Here are a small network's activations along a few directions, averaged over the inputs that share one value of a field.
Values that are neighbours, or in one group, have similar rows; names and order tell nothing.
(in the rows, 500 means zero)
Random noise pushes rows far along 8 fixed directions. That doesn't count. These rows show it; they differ only by the noise:
519 450 637 432 307 600 784 457 504 642 203 865 604 386 744 517 479 599 458 665
473 543 394 380 471 579 547 490 485 462 513 363 488 571 463 605 721 782 558 618
606 389 470 305 428 515 564 429 537 437 305 522 404 540 632 525 533 484 512 486
590 505 541 476 533 520 624 427 366 297 382 274 234 426 538 603 611 476 316 552
384 581 549 731 458 455 544 570 375 421 494 399 425 691 517 579 525 541 566 704
563 347 401 326 485 527 375 456 623 410 382 452 482 554 563 383 522 412 561 318
457 360 552 560 352 519 544 477 597 337 169 603 474 776 740 314 483 401 697 526
600 225 436 668 399 817 921 180 558 339 379 647 340 686 528 480 410 538 558 463
513 395 404 674 497 513 275 492 515 264 512 311 519 723 484 379 506 357 622 439
533 412 494 598 540 564 583 424 460 520 559 509 395 410 441 539 359 378 373 382


Values of DUMUR:
nagim: 610 566 668 487 507 325 547 548 427 566 371 646 505 432 605 492 346 296 510 584
zula: 382 417 636 481 433 684 686 431 695 445 284 635 450 495 609 245 562 589 504 386
maros: 582 398 394 568 528 452 244 532 522 466 694 434 484 632 408 465 370 281 558 351
fadi: 556 629 485 560 481 428 590 505 405 506 606 562 456 578 417 712 529 591 536 712
tegit: 474 586 464 686 492 388 463 479 437 420 618 403 472 751 458 606 541 513 643 674
zutop: 774 401 354 190 431 453 453 436 575 561 530 690 750 605 535 539 507 603 695 586
robev: 401 594 511 496 556 448 593 485 558 559 544 537 384 477 436 537 449 514 498 425
zopib: 452 560 417 213 485 687 580 484 573 632 482 492 645 269 457 522 792 900 423 517
pevi: 599 459 436 497 649 563 586 344 516 355 691 325 410 600 367 522 477 549 521 440
DUMUR is arranged as 3 separate groups.
Q: Which other values are in the same group as robev? Give them in the order they are listed.
A: fadi, tegit
Q: Which other values are in the same group as zutop? Give them in the order they are listed.
A: nagim, pevi

Values of VAM:
zuto: 342 581 495 617 549 461 316 626 596 478 590 545 647 602 415 311 560 472 656 442
sapav: 571 388 562 377 390 428 487 512 518 750 456 784 504 361 625 640 240 316 380 424
mapa: 531 648 451 280 563 395 658 431 506 340 371 274 69 547 455 652 683 593 511 504
div: 673 404 378 484 331 391 416 450 498 553 487 678 535 683 620 701 329 381 559 608
sebi: 721 432 472 366 439 588 450 478 461 576 534 493 519 317 490 621 478 495 331 523
kaze: 553 415 371 450 482 662 534 362 580 556 524 640 683 232 439 478 568 579 388 327
tup: 555 481 670 531 557 444 560 555 286 622 460 574 537 199 555 569 341 342 257 537
fusi: 475 460 526 480 586 439 387 494 604 410 494 420 507 639 516 331 427 379 617 374
ber: 681 499 380 337 566 649 464 399 464 452 585 313 697 290 460 468 722 667 422 528
lafal: 558 422 303 286 549 578 469 497 494 619 705 386 466 557 329 641 546 668 555 453
tute: 213 595 556 163 617 372 675 615 733 968 647 780 407 407 397 492 343 660 557 226
VAM is arranged as a ring.
Q: Going along VAM from zuto by way of its neighbour mapa, in what order are sapav, sebi, fusi, tute met?
A: sapav, sebi, fusi, tute
Q: Name the neighbours of tup, in listed order.
A: ber, lafal
